These are the activations of a small neural network, seen along a few directions. Each row is one input.
Each table varies a few parts of the input and shows all the possible inputs, shuffled.
A made-up example of a description, with smaller parts first: one of 8 places around a ring, together with either a single point or (one of 2 separate values, together with one of 4 places along a line) or one of 9 places around a ring.
Shared parts are said once, and a part with two or three values counts as separate values.

Other details of the inputs shift rows strongly along two fixed directions, in all tables alike. That doesn't count.
These rows show it; all are for the same input, with only those details redrawn:
[-11 -21  14  -5  18   6  -3  18  -9  -5   4  -4  -2]
[ 35  36 -31   1 -20  -3  -4 -27   9  10   6  12  28]
[ 7 -4  2 -3 14  7 -1  6 -6  9  1 -1  2]
[ -9   4 -12  -7 -29 -14 -11  -8  10 -40  23  12  30]
[-12 -21  15  -5  19   5  -3  18  -9  -5   4  -3  -3]
[-20 -24  15  -7  10   1  -5  18  -6 -20  11  -1   2]
[  1   8 -12  -5 -21  -9  -8  -9   7 -25  17  10  25]

Table:
row 1: [-26 -33  13  -6   8  -7 -12  22 -11 -13  10  -8  -9]
row 2: [ -1   2   6   5   4   5  10  -2  -1  10 -12  -8 -15]
row 3: [ 15  36 -29   6 -38  -8   4 -36  17  -7  -3   6  17]
row 4: [ -4  -2   5   7   6   7   9  -2  -1   8 -17  -7 -13]
row 5: [  1   9  -8  -4 -24 -14  -6  -6   9 -27  20  14  24]
row 6: [ -4  -2   6   6   6   8  10  -1  -2   9 -16  -7 -14]
row 7: [16  2  4 -1 21  9  2  6 -7 24 -2 -3 -4]
row 8: [-22 -22  21  -4   6   3   7  13  -4 -22   3 -11  -3]
row 9: [-28 -10   6  -3 -20 -17  -7   6   9 -35  15   6  -2]
row 10: [ 4 -2 -2 -1 12  1 -7  7 -5 15  1  4 -6]
row 11: [ 14  -1   1   1  24  13   1   5  -8  23 -10  -1  -2]
row 12: [ 30  30 -31   2  -9  -2  -9 -21   6  23  -2  13  12]
row 13: [ 11 -10  11   2  18  14  12   3 -13  23 -16 -21  -8]
row 14: [ 4 -1 -4 -2 13  1 -8  6 -5 16  2  2 -6]
row 15: [ 12  -2   7   4  20  16  11   1  -7  20 -19  -9  -5]
row 16: [ 42  34 -19   6  -5  11  12 -26   4  30 -13  -1  13]
row 17: [ 27  35 -16   8 -20  -2  12 -26  11  19 -11   5   2]
row 18: [-24 -16  13  -1   2  -6  -4  13  -1 -13   4  -1 -15]
row 19: [ 22  33 -27   2 -32  -3   4 -33  14  -9   1   5  29]
row 20: [14 -1  1  0 23 13  1  5 -8 23 -7 -3 -2]
row 21: [  0  -6   0   3   6   0  -1   1  -6  18  -9 -10 -15]
row 22: [ 7 -1 13  1  7  7 13  3 -3  6 -7 -6 -3]
row 23: [-28 -19  12  -6 -16  -5   1   5   4 -46  12  -5  13]
row 24: [ 26  35 -16   8 -20  -2  11 -27  10  18 -10   3   2]
row 25: [-13 -19  23  -2  12   6   8  14  -7  -9  -1 -11  -7]
row 26: [15  0 -1  1 24 13  0  4 -8 24 -9 -2 -2]
row 27: [-18   1  -9   1 -46 -18   0 -18  12 -43  10  -3  17]
row 28: [  1   3  -1   3   6   0   0   0   0  15  -6  -1 -15]
row 29: [ 36  32 -20   1  -9  -1   0 -19   6  20   4   9  17]
row 30: [-28 -15  -2  -6 -16 -15 -16   8   6 -39  18  12  11]
row 31: [  0   2  -1   3   7   1  -1   0  -1  14  -6  -2 -13]
row 32: [ 13 -11   6  -1  23  11   2   8 -15  26  -8 -14  -5]
row 33: [  1   2   1   3   7   0   0   2  -1  15  -7   1 -15]
row 34: [-18   7  -7   0 -40 -16   2 -14  16 -41  10   6  13]
row 35: [-23 -25  19  -1   8   6   5  13  -5 -22  -4  -9  -2]
row 36: [ 21  34 -38  -1 -29 -12 -13 -27  14  -1  11  16  24]
row 37: [ 3 -2 -3 -1 13  2 -7  7 -4 15 -1  3 -6]
row 38: [-16 -12   2  -6  -5  -4  -8   6   1 -26  13   1  12]
row 39: [-17   7  -4   1 -41 -17   2 -13  16 -41  11   7  12]
row 40: [ 6  1  1 -1 11 -2 -6  8 -3 16  4  5 -8]
row 41: [-27 -20  11   0   4  -3  -4  13  -2 -15   0  -1 -13]
row 42: [ 13   2  12   2  15  11  13   2  -6  19 -10  -9  -7]
row 43: [ -1   1  -2   4   8   3  -1   0  -1  14  -9  -2 -14]
row 44: [-24 -17  16   0   2  -7  -2  16  -1 -14   4   2 -16]
row 45: [-16   8 -17   0 -37 -18 -10 -14  16 -37  11  14  15]
row 46: [ 5  0  1 -1 12 -1 -6  8 -4 17  3  3 -8]
row 47: [ 44  34 -21   3  -2   5   3 -19   3  34  -3   7  14]
row 48: [  2   2   3   4   6   0   1   3  -1  16  -7   1 -16]
row 49: [ -4  -3   6   7   6   8   9  -1  -2   8 -18  -5 -13]
row 50: [-22 -21  13  -5   7  -8 -10  21  -4 -14  13   5  -7]
row 51: [-10 -18  13  -5  18   4  -2  17  -8  -4   6  -4  -4]
row 52: [ 6  0  2 -1 11 -2 -5  9 -3 16  3  7 -8]
row 53: [-11 -19  15  -5  17   4  -2  18  -8  -5   6  -3  -3]
row 54: [ 7 -3  1 -3 15  7 -2  4 -6 10  1 -2  1]
row 55: [ -1   1   9   5   3   4  10  -1  -1  10 -11  -7 -15]
row 56: [15 -1  2 -1 22 12  2  6 -8 23 -5 -3 -2]
row 57: [-15   8 -16  -2 -36 -19  -9 -13  15 -35  15  12  14]
row 58: [ 14   1  11   3  16  12  13   3  -6  20 -12  -8  -7]
row 59: [-17  -8  -2  -5  -6 -11 -13   9   2 -17  15   6   0]
row 60: [-28 -20  18   1   2   1   6  10  -2 -18  -4 -10 -14]
row 61: [-21 -19  10  -5   7  -7 -11  19  -3 -14  12   4  -6]
row 62: [ 13   0   6   3  19  16  12   1  -7  20 -16 -10  -5]
row 63: [-26 -18   9   1   5  -3  -5  11  -1 -14  -2  -1 -13]
row 64: [ 42  36 -19   6  -6   9  13 -26   4  30 -12   0  11]
row 65: [  8   2   6   7  16  12  12   0  -5  30 -22 -10 -21]
Q: What is each input in this table made of?
A: one of 5 places around a ring, together with either a single point or (one of 2 separate values, together with one of 6 places along a line)
Q: The inputs of row 63 and row 12 match in every part but the place on the ring of 5. If row 21 is changed in the same way as row 63 into row 12, which row does it become?
A: row 1
Q: The inputs of row 9 and row 24 match in every part but the place on the ring of 5. If row 33 is changed in the same way as row 9 into row 24, which row does it become?
A: row 34
Q: Which other rows does row 12 become when the choice among 2 separate values takes its other values? List them by row number.
A: row 30
Q: Which other rows does row 3 become when the choice among 2 separate values takes its other values? List them by row number.
A: row 6
Q: Start at row 51 and move only the place on the ring of 5, one step at a time. The first step leads to row 59. Which rows follow, in order?
A: row 28, row 2, row 8
